A small network was shown many inputs. Here are its activations along a few directions, one row for each input.
Each table varies a few parts of the input and shows all the possible inputs, shuffled.
A made-up example of a description, with smaller parts first: one of 6 places along a line, together with either a single point or one of 11 places along a line or (one of 3 separate values, together with one of 5 places around a ring).
Shared parts are said once, and a part with two or three values counts as separate values.

Other details of the inputs shift rows strongly along two fixed directions, in all tables alike. That doesn't count.
To show where, the next rows are all for the same input, with only those details redrawn:
[ -1   9 -11   7   3  29 -16  -4 -13   2  11]
[ 49  13 -34   6  17  37 -29 -18   2  42  37]
[ 31  13 -39 -13 -11  -1 -16  -6  -5  27  16]
[-23   5  21  39  35  81 -24 -10 -18 -16  17]
[-64   4  13  -1 -25   3   5  17 -33 -51 -27]
[  0   9 -11   7   3  29 -16  -4 -13   2  11]
[  9  12 -44 -36 -45 -45   0   9 -13   9  -8]
[ 23  10 -10  24  31  63 -30 -18  -5  21  33]

Table:
x1: [-18 -18  34  36  55  23  -3   4  20 -28  -3]
x2: [ 17 -14 -26 -23 -40 -64  39   9   4  22  -2]
x3: [ 31  13 -39 -13 -11  -1 -16  -6  -5  27  16]
x4: [ 69  19   2  -7  44  19 -21 -15   5  42  25]
x5: [-49   5  30 -22   3  -9  18  12 -37 -63 -29]
x6: [  2   5 -26 -15 -15 -25   7 -18  -4  -5 -27]
x7: [ 43  -6 -10  13  39  10 -23  15  28  29  43]
x8: [-59 -27  15  -1  -6 -13  42  16 -23 -52 -18]
x9: [-62 -28   6  11  -5 -18  31   7  -3 -57 -33]
x10: [ 32  -9 -38 -14  15 -20  -7  16  19  11  38]
x11: [ 42  20  -8 -37 -38 -53  11   5  -3  35 -19]
x12: [ 34 -12 -43 -48  -6 -67  27  14   7   7  14]
x13: [-31 -15  53  60  38  66 -12  19  10 -16  17]
x14: [ 17  -1  -7 -59 -63 -43  20 -26  16  52  -2]
x15: [  9 -18 -11  10  43   3   2  -7  23 -15  13]
x16: [-43   4  25  17 -23  -7  13 -10 -12 -30 -46]
x17: [-55   0  23 -10 -14   1  26   2 -42 -50 -34]
x18: [-24  17  13 -25 -26 -44  -8  35 -15 -29 -28]
x19: [ 51  13 -24  -3  43  15 -23 -30  16  18  14]
x20: [ -7 -14  10  12  -7 -31  16  11  24  -6 -23]
x21: [  9 -11   8  -8 -14 -36  27  19   8  10  -6]
x22: [-38   6  33   1 -27  -5  25   0 -32 -24 -32]
x23: [-34 -13  58  32  19  79 -13 -51  25   9   1]
x24: [ -6  18  17  -2 -32 -14 -11  21  -6   1 -19]
x25: [-62   8  31  13 -40  -1   6  18 -28 -37 -31]
x26: [-11  -4  32  10  -8  60 -22 -28  22  35  27]
x27: [ 31 -15 -25  16   0 -18  12 -15  30  32   8]
x28: [ 37  -8 -22 -39  -6 -70  21  22  12  17   4]
x29: [-20 -14  -9   6 -35 -32  17  24   4  -2   1]
x30: [ 65  18  -2  19  23  22 -26 -28  28  52   4]
x31: [ 18  14   2  13  45  53 -35  -5  -3  -2  33]
x32: [ 30  16 -11 -24  -1 -46 -10  -2  12   7 -25]
x33: [-39 -24  21  50  42  69  -5   6  -3 -29  27]
What is each input in this table made of? -> one of 3 separate values, together with either a single point or (one of 2 separate values, together with one of 5 places around a ring)
The inputs of x27 and x2 match in every part but the choice among 3 separate values. If x20 is changed in the same way as x27 into x2, which row does it become? -> x21
Change only the choice among 2 separate values in x19. List by row number the other rows that result. -> x15
Change only the choice among 2 separate values in x24. List by row number the other rows that result. -> x13
Change only the choice among 3 separate values in x7. List by row number the other rows that result. -> x1, x28

Table:
x34: [ 71  21 -10   0  19  13 -12  -5  -7  66  21]
x35: [ 85  35 -27  17  43  32 -36 -26  -7  60  43]
x36: [-17 -11   5 -13 -24 -32  19  18  30  -2   6]
x37: [ -1  -6 -38  -7  -2 -41  -5  44   2 -34  -9]
x38: [ 27  26 -19  17  38  83 -56 -14   2  26  45]
x39: [ 20 -13 -39   5 -50  -2  29 -22   9  47  21]
x40: [-56 -19  19 -13  10 -15  16   5 -15 -62  -5]
x41: [-28   2  34   4  -8  35 -21 -37   5   4 -20]
x42: [-26 -29  11  43   8  75  20 -10 -23  10  31]
x43: [-24   1  19 -49 -38 -21  12   5 -25  -4 -19]
x44: [-21  12  24  17 -11  40 -30 -17  16  18   0]
x45: [ 59  -8 -49 -37 -19 -85  18 -23  42  47 -17]
x46: [ 58  15  -3 -24  12  12   2 -20  -8  45  12]
x47: [-24  -2 -50 -42 -30 -65   7  39   5 -31 -11]
x48: [-41 -33  66  59  56  60   0  38  -7 -43  14]
x49: [-41 -14   9   6  -6 -39   9  46 -13 -60  -7]
x50: [ 34  -7   4  29  82  48  -4 -27   6  -4  38]
x51: [-12   9  35  10  17  63 -18   6 -11  20  29]
x52: [ 19 -11   5 -10   1 -32  35 -11  23  -3 -13]
x53: [-55 -19  41  11   9 -31  41  44 -23 -52 -36]
x54: [-36 -25   6  57  -6  67   4 -36   3  17   9]
x55: [-52  17  42  25  20  70 -28   1 -26 -34  22]
x56: [ 57   1 -16  38  74  24 -15 -10   8  25  46]
x57: [ -3 -22  38  19  61  37  23  -2  -2 -17   7]
x58: [-36  14  -6 -32 -18   5 -13  -5 -29 -38 -27]
x59: [ 40 -20  -9   8  34  21 -18 -44  49  47  25]
x60: [ 75  26 -41 -61 -57 -75  18 -24  15  59 -17]
x61: [-14 -11 -44 -48 -14 -56  10  10   0 -33 -18]
x62: [ 86  -2 -10  37  55  22  -5 -21  42  62  39]
x63: [-13   6  17 -19 -42 -29   3  42 -24  -7 -17]
x64: [-36  26   2   4  -6  -2  -6  18 -41 -46 -44]
x65: [-41 -26  65  36  51  70   5 -22  18 -30  11]
x66: [-42 -15  27  29   3 -30  18   9  10 -30 -45]
x67: [-17   9   7 -55 -72 -54  18  -7  -4   1 -36]
x68: [  0   0 -35  -1  13 -43   9  26  -8 -32 -23]
x69: [ 67  26 -50 -30 -32 -46 -27  13  -5  43  25]
x70: [ 71  21 -25 -14  32  45 -41 -46   2  59  56]
x71: [-51 -24  32  30 -11 -21   4  26  18 -41 -32]
x72: [ 11   9  30  46  13  58 -42 -14  16  23   5]
x73: [ 54  26 -46 -60 -76 -68  -1   1  26  69   9]
x74: [ 65  17  -5  11  23  39 -26 -58  26  63   7]
x75: [  7 -15   8   9 -15 -33  14  28  26  -8  -2]
x76: [ 12  26  -1 -21 -50 -55  18   7  -6  17 -36]
x77: [-12  -4 -29 -24   9 -42  22  10  -8 -50 -32]
x78: [ 76  24 -17  20  13  20 -32 -37  25  80   8]
x79: [-56 -19  18   5 -20 -23   6  12  26 -25 -19]
x80: [-77 -16 -25  17 -35  18  23   9 -41 -53 -19]
x81: [-57 -11  13   2   7  -9   6  28  -6 -50  13]
x82: [ 67  30 -48 -49 -19 -48  -2 -23 -11  35   6]
x83: [-48 -25  56  37  57  72   0  22   2 -25  32]
x84: [-41 -34  61  25  65  71   7  -4  -4 -30  19]
x85: [ -2  22 -32 -24 -39 -36 -21  33 -23 -20 -23]
x86: [ -9  12  22  -4 -50 -23   0  21  -2  -6 -23]
x87: [-82 -19  -4  15 -44   2  35   7 -46 -54  -7]
x88: [  9  26 -40 -49 -33 -47   5  -2 -25 -18 -40]
The inputs of x74 and x46 match in every part but one. If x78 is changed in the same way as x74 into x46, which row does it become? -> x34
The inputs of x40 and x84 match in every part but one. If x87 is changed in the same way as x40 into x84, which row does it become? -> x42
What is each input in this table made of? -> one of 5 places along a line, together with either a single point or (one of 2 separate values, together with one of 5 places around a ring)
Change only the place on the line of 5 in x52. List by row number the other rows that result. -> x45, x50, x57, x77
Change only the place on the ring of 5 in x82. List by row number the other rows that result. -> x35, x55, x69, x70
Change only the choice among 2 separate values in x88. List by row number the other rows that result. -> x77
A walk changes only the place on the line of 5. It starts at x72 and steps to x86. List the rest of the walk in order. -> x63, x69, x85
